These are the activations of a small network on made-up records, seen along a few directions, one row for each record.
Records have a field called LERUT. Each example row is followed by its value.
Other fields move the rows too, some of them a lot.
In the rows, zero is written as 500.
Random noise pushes rows far along 7 fixed directions. That doesn't count. These rows show it; they differ only by the noise:
[506 580 567 553 409 246 600 534 400 364 633 495 360 579 526 477 345 374
 630 525 412 638 440 438 499 621 387 550 458 523 406]
[520 609 403 444 669 438 414 330 484 327 328 463 522 640 603 306 412 637
 598 535 523 427 381 573 443 424 437 606 467 484 477]
[403 456 485 410 697 499 422 437 399 442 660 593 436 430 333 477 544 590
 477 601 492 580 618 404 513 383 308 656 541 603 690]
[451 298 588 674 428 565 403 679 557 420 686 688 747 277 504 624 481 160
 555 665 666 677 463 364 427 651 300 177 542 450 437]
[480 526 495 548 545 589 723 467 399 535 496 386 572 511 550 641 429 609
 432 433 490 345 430 520 387 495 515 519 554 554 491]
[543 537 433 470 487 442 596 389 394 444 496 423 449 432 579 317 640 778
 490 423 267 403 605 505 468 367 269 683 318 459 417]
[541 513 520 317 408 418 319 593 500 628 502 658 263 490 344 368 531 436
 552 401 414 642 607 485 639 416 551 496 484 534 644]
[506 473 517 656 506 546 489 535 561 367 429 519 757 526 659 579 313 288
 599 590 696 484 259 518 364 649 492 244 569 438 367]
[551 437 511 687 356 627 664 605 521 532 414 436 769 392 719 598 475 429
 483 421 554 380 361 525 332 605 475 241 464 424 280]

[444 495 456 450 630 620 558 281 522 451 580 401 478 549 384 684 507 669
 391 547 448 279 535 558 548 440 596 638 645 437 663] : vin
[520 521 470 452 487 455 421 594 571 611 339 489 402 537 519 455 514 467
 455 394 608 570 477 503 537 525 699 502 522 596 505] : sevit
[452 538 408 454 528 369 476 634 500 584 382 455 328 477 534 306 651 630
 417 368 520 656 578 450 485 500 482 689 376 658 443] : vin
[512 549 500 391 474 322 502 513 465 559 579 476 173 544 369 459 544 561
 470 423 355 587 643 447 646 450 562 725 484 584 601] : vab
[406 465 404 459 767 656 395 455 475 483 360 502 681 468 525 407 560 665
 434 550 693 464 486 528 384 416 415 546 505 614 569] : laf
[505 542 444 448 575 466 322 483 542 421 325 545 555 561 583 276 499 524
 578 525 593 555 439 561 471 498 456 487 428 504 457] : laf
[485 499 508 637 330 313 609 718 532 515 492 407 408 461 618 474 530 386
 471 399 514 681 471 420 445 717 500 497 387 569 273] : vin
[497 456 492 536 549 501 481 386 518 371 553 459 565 458 522 514 507 509
 525 610 490 453 514 483 504 489 421 538 483 420 480] : sevit
[475 364 497 536 473 702 494 666 516 702 437 565 675 258 528 508 704 519
 361 418 608 535 581 443 407 461 467 354 452 573 475] : pur
[508 488 433 499 633 596 435 369 606 462 421 436 554 564 497 559 494 569
 447 559 572 365 457 546 514 449 635 530 613 466 563] : vab
[509 468 493 488 425 528 518 700 464 682 430 550 499 375 541 403 630 533
 451 364 498 587 575 461 459 463 442 460 387 590 449] : vis
[437 476 492 526 521 417 660 607 324 558 629 467 418 360 489 429 639 647
 429 447 398 616 662 371 440 443 244 691 353 657 461] : vis
[490 446 601 591 296 433 660 704 484 634 631 459 417 408 474 634 535 346
 441 433 474 624 574 420 527 645 567 450 472 559 424] : zuli
[593 514 483 563 313 393 580 430 569 452 475 353 429 513 613 483 521 509
 501 440 353 424 490 523 541 554 570 528 432 371 334] : sas
[572 494 483 517 319 474 590 461 564 584 488 366 391 487 517 528 581 544
 435 398 346 418 557 517 562 489 644 546 470 412 425] : sas
[460 465 456 579 637 523 369 464 606 338 450 515 660 529 570 505 431 405
 554 657 682 518 381 494 449 558 466 441 547 453 457] : vab
[509 490 540 638 454 400 567 454 513 314 579 429 578 514 607 561 393 367
 586 621 514 512 414 471 473 633 428 467 475 411 350] : sevit
[335 477 521 498 743 552 576 535 434 554 593 451 474 527 354 701 438 499
 372 585 709 580 508 413 457 539 603 639 675 747 678] : zuli
[523 468 487 600 389 455 518 641 553 528 377 462 578 405 666 404 582 443
 469 420 577 595 461 462 412 607 488 408 372 526 289] : zuli
[515 442 422 451 491 457 315 429 617 466 479 510 416 421 465 346 681 567
 460 522 437 564 609 457 567 430 468 587 440 439 498] : sas
[473 379 468 553 586 652 487 426 455 445 533 524 738 297 556 453 653 615
 458 586 524 439 581 463 405 400 248 472 422 462 471] : pur
[530 546 541 559 476 367 417 454 542 309 479 543 554 607 594 468 328 306
 655 615 598 575 342 514 499 632 501 395 529 439 407] : pur
[412 472 456 689 668 459 689 490 368 326 560 380 681 402 676 476 539 640
 453 584 554 525 463 385 281 550 163 629 386 611 312] : vis
[424 576 451 471 764 536 461 344 455 339 399 455 627 671 532 475 313 552
 577 640 684 427 342 582 415 492 505 561 588 550 568] : laf

Here are new rows. What is LERUT for each?
[470 525 598 569 351 402 671 652 404 546 629 508 455 508 501 587 424 365
 527 469 486 613 489 467 488 645 475 447 484 562 430] : laf
[479 501 392 413 662 506 289 492 584 506 266 492 501 538 532 323 550 574
 475 490 685 536 488 542 507 445 592 567 493 590 546] : zuli
[499 505 505 568 423 489 571 493 552 447 493 408 526 560 544 613 396 417
 514 491 526 421 403 558 489 629 608 431 550 426 439] : vin
[573 425 559 499 219 589 470 541 667 672 546 507 430 464 388 694 515 292
 452 423 432 456 521 529 627 552 807 295 613 338 533] : sas
[487 507 458 347 547 631 564 446 424 697 470 467 406 462 386 497 672 791
 343 359 397 351 680 566 563 320 569 654 507 576 674] : laf
[526 522 364 450 666 510 259 506 649 486 175 502 543 571 611 298 521 547
 506 476 709 515 402 550 473 449 621 503 496 550 487] : vab
[494 445 505 586 380 432 540 727 529 609 433 463 495 405 595 472 578 412
 436 396 604 639 521 444 466 624 540 441 422 609 362] : zuli
[467 552 517 343 533 627 554 606 409 787 433 543 385 530 353 567 490 573
 406 321 512 486 536 529 504 399 683 516 581 662 694] : vis
